A small network was shown many inputs. Here are its activations along a few directions, one row for each input.
Each table varies a few parts of the input and shows all the possible inputs, shuffled.
Descriptions start from the smaller parts, as in this example, which fits no table here: one of 8 places around a ring, together with either a single point or one of 9 places along a line or (one of 3 separate values, together with one of 6 places along a line).
Shared parts are said once, and a part with two or three values counts as separate values.
In the rows, zero is written as 128.

Other details of the inputs shift rows strongly along two fixed directions, in all tables alike. That doesn't count.

Table:
row 1: [179  76 105 131 119  95 120 136 141 153 101 148  40  87]
row 2: [125  89 168 147  28 149 129 157  67 135  49 157 132 150]
row 3: [149  96  74 145 141 130  91 173 119 156 111 160  37 107]
row 4: [150 101  72 141 132 133  96 169 125 168 112 168  36 107]
row 5: [136 103 162 147  39 159 108 165  52 146  60 132 124 146]
row 6: [124 167 173 112 157 146 139 122 133 157 135  98 178 155]
row 7: [ 94 158 173  98 111 129 139  90 141  79 160 109 240 189]
row 8: [113 144  55  96 197  81 143  67 227  75 232 136 132 106]
row 9: [149  93  75 147 146 128  89 174 116 151 110 156  37 108]
row 10: [160  53  75 112  85  91 100 129 158 120 125 178  54 127]
row 11: [ 90 155 153 140 125 136 160 113 116  89 134 116 196 135]
row 12: [140  62 189 118  23 131  86 153  62 104  53 141 160 205]
row 13: [ 99 182 146 130 112 158 149 110 115 127 146 109 185 132]
row 14: [112 165  58 134 230 121 125 123 175 120 196 126  97  92]
row 15: [112 173  56 128 216 127 133 119 185 136 199 136  96  91]
row 16: [ 99 176 147 135 121 154 144 114 109 116 145 101 186 132]
row 17: [137 109 160 143  30 162 112 161  58 157  61 140 123 146]
row 18: [163  88 194 133  54 133 118 150  74 156  49 127 121 151]
row 19: [ 93 165 172  94  98 135 146  85 150  92 163 116 240 191]
row 20: [ 98 173 147 137 126 151 142 115 106 111 144  98 186 132]
row 21: [141  66  78 152 115 104 123 148 121 111 103 164  49  85]
row 22: [123 159 174 117 171 140 131 127 124 141 133  88 178 154]
row 23: [105 145  59 135 192 101 166  94 189  90 195 141 110  68]
row 24: [174  82 100 124 146 113 103 156 137 180 104 146  36 107]
row 25: [126 157 181 122 138 126 150 104 130 121 129  92 182 136]
row 26: [126 159 181 120 134 128 153 103 133 126 130  95 182 136]
row 27: [123 162 174 115 166 142 134 125 127 146 134  91 178 154]
row 28: [126 154 181 124 143 123 147 106 127 116 128  88 182 136]
row 29: [105 148  58 133 187 103 168  92 192  95 196 145 109  67]
row 30: [173  77 102 128 155 111  98 159 132 168 103 138  37 107]
Each input here is: one of 5 places along a line, together with either a single point or one of 5 places around a ring.
The inputs of row 1 and row 25 match in every part but the place on the line of 5. If row 2 is changed in the same way as row 1 into row 25, which row does it become?
Answer: row 21
A walk changes only the place on the line of 5. It starts at row 14 and steps to row 9. List the rest of the walk in order.
Answer: row 3, row 15, row 4
Change only the place on the ring of 5 in row 5. List by row number the other rows that result.
Answer: row 3, row 23, row 26, row 30
A walk changes only the place on the ring of 5. It starts at row 6 and steps to row 18. List the rest of the walk in order.
Answer: row 29, row 13, row 15
List by row number the other rows that have the place on the line of 5 in common with row 20.
Answer: row 11, row 12, row 14, row 22, row 28

Table:
row 31: [ 87 227 160 145 192 168 173 116 124 145 159  81 199 112]
row 32: [ 98 165 158  94 153 117 147  80 170  84 181 105 225 172]
row 33: [154 117 222 113  78 151 105 153  78 171  62 103 167 194]
row 34: [138 102  59 126 187  70 145  92 193  81 181 137  77  64]
row 35: [135  85 205 105  44 134  98 142  86 115  70 131 185 219]
row 36: [ 97 166 159 100 152 117 154  79 166  81 178 103 225 163]
row 37: [158  45  93 154  51 102 122 146 101 116  73 174  40  83]
row 38: [172  25 106 130  82  89  92 153 113 115  77 164  44 122]
row 39: [119 104 192 128  11 149 127 137  71 118  66 141 182 182]
row 40: [164  85 104 164 127 139 101 189  83 181  66 146  20  87]
row 41: [159 131  78 129 219  88 145 105 186 139 171 111  60  50]
row 42: [104 130 179 152  40 177 119 163  41 130  64 130 173 168]
row 43: [ 94 170 162 111 150 118 166  77 157  77 172  98 225 145]
row 44: [ 86 182 143 106 122 130 164  76 165  90 184 121 222 152]
row 45: [138 150  51 126 234 119 117 135 184 161 184 135  56  85]
row 46: [165  84 102 158 128 139  95 190  87 184  69 148  21  96]
row 47: [166  82 101 153 129 138  89 191  91 185  72 151  22 105]
row 48: [ 92 220 155 123 195 166 149 118 141 153 170  92 200 147]
row 49: [119 133  24 123 190 111 113 120 186 114 200 157  69  94]
row 50: [150 121 227 129  74 152 122 151  64 165  52  95 167 168]
row 51: [ 74 203 127 119 152 158 144 104 143 105 186 114 213 155]
row 52: [127 115  41 127 160  85 152  90 196  92 189 157  75  62]
row 53: [196  53 120 116 121 105  76 167 124 177  80 144  29 132]
row 54: [ 71 206 130 130 150 159 156 102 135 101 181 109 212 138]
row 55: [161 126  75 112 222  88 128 108 198 146 180 118  61  77]
row 56: [163  38  87 125  58 102  93 151 123 126  89 185  43 128]
row 57: [107 127 176 141  43 176 107 164  50 133  70 135 174 185]
row 58: [117 197 179 108 182 134 159  91 156 137 166  75 206 139]
row 59: [113 141  30 152 186 112 142 116 166 103 186 145  66  49]
row 60: [117 107 195 140   8 150 139 135  62 114  60 137 182 165]
Describe the family of inputs behind these rows.
Answer: one of 5 places around a ring, together with one of 6 places along a line
The inputs of row 55 and row 50 match in every part but the place on the line of 6. If row 57 is changed in the same way as row 55 into row 50, which row does it become?
Answer: row 42
Change only the place on the ring of 5 in row 52. List by row number the other rows that result.
Answer: row 38, row 46, row 54, row 58
